-18.7,60.7,13.5,56.8,-51.3,12.4,55.9,-6.4,21.3,-39.1,-32.6,-45.4,5.8,13.8,26.3,-31.7,26.6,-14.0,-15.3,90.8,12.3,-23.0,-51.0,9.2,28.2,-3.9  k591
65.7,-19.1,15.6,13.3,-36.8,1.2,40.2,-5.0,3.4,-5.4,6.8,-0.4,-32.9,-29.1,13.2,-33.1,-17.2,11.8,36.9,6.4,29.6,-44.6,-18.3,-32.0,-55.3,-66.2  k437
7.5,-19.1,15.6,-1.7,-36.8,1.2,12.8,-5.0,3.4,-5.4,6.8,-0.4,-32.9,-29.1,-25.8,-33.1,-17.2,11.8,36.9,6.4,29.6,-44.6,-18.3,-32.0,22.3,13.2  k32
7.5,-19.1,15.6,-1.7,-36.8,1.2,12.8,-5.0,3.4,-5.4,6.8,-0.4,-32.9,-29.1,-25.8,-33.1,-17.2,11.8,2.2,6.4,29.6,-44.6,-18.3,-32.0,22.3,13.2  k299
-16.6,6.6,30.3,4.0,-6.0,-47.9,-26.8,47.8,14.9,-39.9,-13.6,-45.6,-13.7,-15.2,-8.6,-9.7,-20.1,3.4,-44.8,-7.3,28.5,-43.9,-26.9,3.7,-0.8,5.9  k574
65.7,-19.1,15.6,-1.7,-36.8,1.2,40.2,-5.0,3.4,-5.4,6.8,-0.4,-32.9,-29.1,-25.8,-33.1,-17.2,11.8,36.9,6.4,29.6,-44.6,-18.3,-32.0,22.3,58.1  k793
size: 65.7,-19.1,15.6,13.3,-36.8,1.2,40.2,-5.0,3.4,-5.4,6.8,-0.4,-32.9,-29.1,13.2,-33.1,-17.2,11.8	18
size: 7.5,-19.1,15.6,-1.7,-36.8,1.2,12.8,-5.0,3.4,-5.4,6.8,-0.4,-32.9,-29.1,-25.8,-33.1,-17.2,11.8,36.9,6.4,29.6,-44.6,-18.3,-32.0,22.3,13.2	26
size: -18.7,60.7,13.5,56.8,-51.3,12.4,55.9	7
after: -13.7	-15.2
which: -16.6,6.6,30.3,4.0,-6.0,-47.9,-26.8,47.8,14.9,-39.9,-13.6,-45.6,-13.7,-15.2,-8.6,-9.7,-20.1,3.4,-44.8,-7.3,28.5,-43.9,-26.9,3.7,-0.8,5.9	k574

6.8,31.6,8.4,33.0,-2.3,-49.1,30.2,-40.3,-8.3,-16.1,13.6,-20.5,-14.6,6.8,26.4,6.4,3.5,16.8,-5.9,19.0,29.9,20.6,39.9,9.1,40.5,-6.6,29.4,0.1,-23.7,10.8,3.5,-21.6,-16.2,10.4,-11.0,-12.2,12.2,15.5,-5.6,-3.6,-40.5,-23.0,-14.7,22.5,21.9,-4.8,-59.6,-26.3,-27.2 : k79
8.5,33.4,25.0,-4.4,14.2,-0.2,47.4,-4.8,4.7,30.4,79.5,-20.9,-18.1,6.0,38.3,38.1,19.5,19.4,38.1,-5.2,5.9,19.2,26.3,21.3,33.8,16.0,18.6,-40.8,10.0,15.6,2.2,-21.1,-1.8,52.4,12.0,-16.7,17.2,16.9,-4.8,1.6,18.3,11.0,-21.0,31.7,-23.4,4.5,-17.9,-17.3,-33.4 : k64
6.8,31.6,8.4,33.0,-2.3,-49.1,30.2,-40.3,-8.3,-16.1,13.6,-20.5,-14.6,6.8,26.4,6.4,3.5,16.8,-5.9,19.0,29.9,20.6,39.9,9.1,40.5,-6.6,29.4,0.1,-23.7,10.8,3.5,-21.6,-16.2,10.4,-11.0,-12.2,12.2,15.5,-5.6,-3.6,-40.5,-23.0,-14.8,22.5,21.9,-4.8,-59.6,-26.3,-27.2 : k148
1.9,27.6,17.1,18.1,19.8,-25.1,46.4,-13.5,3.4,21.3,58.9,-13.6,-18.4,5.4,40.9,33.4,16.2,18.3,21.5,13.4,6.4,22.9,42.2,24.8,35.9,11.9,18.5,-27.0,-0.4,24.9,-2.3,-31.0,-2.4,52.1,14.1,-22.6,16.4,23.5,-4.6,5.0,3.1,-13.5,-20.9,38.1,-21.7,9.4,-24.6,-25.3,-37.2 : k678
10.5,37.2,5.8,33.9,-13.5,-51.2,30.6,-38.2,-7.4,-19.0,9.6,-26.6,-8.5,9.8,18.0,5.5,4.5,15.0,-5.4,16.4,48.0,17.3,30.1,-8.7,39.0,-6.0,34.9,8.8,-16.8,5.9,4.8,1.4,-17.7,-3.1,-20.1,-9.9,13.5,-3.5,-5.0,-9.8,-27.1,-20.8,-11.2,11.0,27.9,-9.4,-58.8,-26.3,-27.3 : k801
2.9,7.1,-17.2,-6.1,-9.7,9.6,41.3,2.5,29.9,50.9,36.9,-13.6,10.0,25.5,22.6,63.6,12.0,-5.5,27.4,-12.2,16.7,-4.1,-24.8,8.0,-14.0,18.2,30.1,-10.9,27.3,9.3,-17.0,12.6,2.3,-5.3,-25.7,-12.2,15.5,-12.4,1.7,-11.9,26.2,14.1,17.5,29.4,-4.4,3.3,11.7,-23.8,-34.2 : k22
35.2,32.9,16.6,-13.5,-42.5,-3.6,-7.0,8.6,-11.2,-17.5,-26.4,-46.6,6.7,7.5,-24.6,-23.8,12.0,5.1,3.4,-15.9,26.2,-14.0,-47.4,-26.9,1.9,1.2,5.2,12.9,11.9,-49.0,23.3,40.7,-14.4,-19.5,-19.6,36.4,-0.8,-27.2,-4.5,-29.3,28.9,22.2,-3.7,-35.7,26.2,-32.9,-12.0,20.8,12.9 : k349
2.8,5.5,29.5,-20.6,37.8,18.5,-11.5,5.9,-17.6,-6.2,5.6,-0.5,-18.1,-47.5,-8.6,-19.6,0.3,17.7,-3.5,11.1,-59.4,1.8,23.8,14.3,7.4,-5.4,-31.5,-13.9,-9.8,3.5,11.4,-23.5,1.9,42.1,34.9,-5.4,-6.2,20.7,-5.7,38.3,2.6,4.8,-23.1,-15.8,-28.9,4.5,-11.1,35.9,38.9 : k454
10.2,2.9,4.3,-23.7,-13.1,23.7,0.3,40.8,10.8,22.3,17.8,-18.3,10.9,10.0,-16.7,18.8,8.9,-4.9,19.8,-19.0,3.8,-13.9,-45.5,-16.1,-18.5,16.4,-8.2,-9.1,41.8,-12.4,0.3,30.4,3.2,-13.4,-16.1,-0.4,1.1,-21.4,1.4,-12.2,78.1,25.3,11.8,-20.4,-12.3,-3.3,70.5,4.8,-6.8 : k982
14.9,53.4,19.4,27.0,-4.6,-45.3,33.1,-23.7,-11.2,-13.2,17.3,-34.1,-16.8,6.0,19.4,3.7,14.2,20.8,4.3,13.2,28.8,17.5,26.2,-7.3,43.4,-3.4,27.9,-6.0,-10.0,3.6,12.6,8.8,-18.0,29.1,-9.2,-9.0,13.6,-1.7,-7.1,-5.6,-5.3,-14.2,-19.7,-5.1,20.6,-10.3,-51.3,-16.4,-23.0 : k706
28.8,49.7,47.3,-9.0,-1.4,-28.2,-6.1,-4.2,-35.8,-46.3,-10.3,-36.3,-18.5,-8.7,-15.8,-61.2,10.5,23.0,-3.1,-0.4,9.5,-3.4,-21.1,-17.9,40.4,-5.5,-15.3,-5.0,-6.6,-20.1,43.3,24.7,-15.9,11.9,20.8,7.5,-2.6,-11.6,-11.3,-1.8,7.2,11.6,-28.6,-30.5,14.6,-19.9,-30.9,25.9,19.4 : k280
1.6,9.1,-16.0,-4.3,-7.0,9.2,45.7,1.2,36.3,71.6,50.6,-13.4,9.2,28.8,29.5,89.3,14.3,-5.0,35.5,-12.0,16.7,-1.6,-20.5,13.7,-13.2,19.2,32.0,-13.6,29.7,13.3,-21.1,7.2,2.3,0.2,-25.9,-14.6,17.3,-10.0,1.7,-10.8,27.6,13.9,14.6,34.4,-10.3,5.9,10.8,-29.8,-43.7 : k688
size: 10.2,2.9,4.3,-23.7,-13.1,23.7,0.3,40.8,10.8,22.3,17.8,-18.3,10.9,10.0,-16.7,18.8,8.9,-4.9,19.8,-19.0,3.8,-13.9,-45.5,-16.1,-18.5,16.4,-8.2,-9.1,41.8,-12.4,0.3,30.4,3.2	33
size: 10.5,37.2,5.8,33.9,-13.5,-51.2,30.6,-38.2,-7.4,-19.0,9.6,-26.6,-8.5,9.8,18.0,5.5,4.5,15.0,-5.4,16.4,48.0,17.3,30.1,-8.7,39.0,-6.0,34.9,8.8,-16.8,5.9,4.8,1.4,-17.7,-3.1,-20.1,-9.9,13.5,-3.5,-5.0,-9.8,-27.1,-20.8,-11.2,11.0,27.9,-9.4,-58.8	47
size: 1.9,27.6,17.1,18.1,19.8,-25.1,46.4,-13.5,3.4,21.3,58.9,-13.6,-18.4,5.4,40.9,33.4,16.2,18.3,21.5,13.4,6.4,22.9,42.2,24.8,35.9,11.9,18.5,-27.0,-0.4,24.9,-2.3,-31.0,-2.4,52.1	34

-1.4,30.1,76.0,56.6,66.0 = k88
-1.3,1.7,-6.4,6.4,-13.4 = k926
0.6,-11.4,-14.0,-41.0,-24.3 = k318
8.9,45.5,81.9,76.0,82.0 = k34
6.4,82.0,0.6,3.1,13.4 = k646
common k646 k926: 	6.4
common k646 k318: 	0.6
common k34 k88: 	76.0
after: -1.3	1.7
size: -1.3,1.7,-6.4,6.4	4
common k34 k646: 	82.0

1.9,7.4,0.2,-1.6,24.1 -> k266
-14.9,7.4,24.0,4.6,0.3 -> k969
17.0,12.7,11.3,-20.7,44.4 -> k94
0.2,12.7,11.3,-17.2,9.1 -> k487
-4.6,20.1,16.3,13.2,-11.4 -> k888
common k969 k266: 	7.4
common k266 k487: 	0.2

19.6,2.3,-24.7,47.5,-31.5 -> k397
47.3,-26.6,-45.5,72.3,78.9 -> k225
-11.7,-26.6,-19.4,12.6,-99.2 -> k564
11.3,-25.2,11.6,31.9,-56.5 -> k918
after: 72.3	78.9
size: 47.3,-26.6,-45.5,72.3	4
size: -11.7,-26.6,-19.4,12.6,-99.2	5
size: 19.6,2.3,-24.7,47.5	4
common k225 k564: 	-26.6
size: 11.3,-25.2,11.6,31.9	4
size: -11.7	1

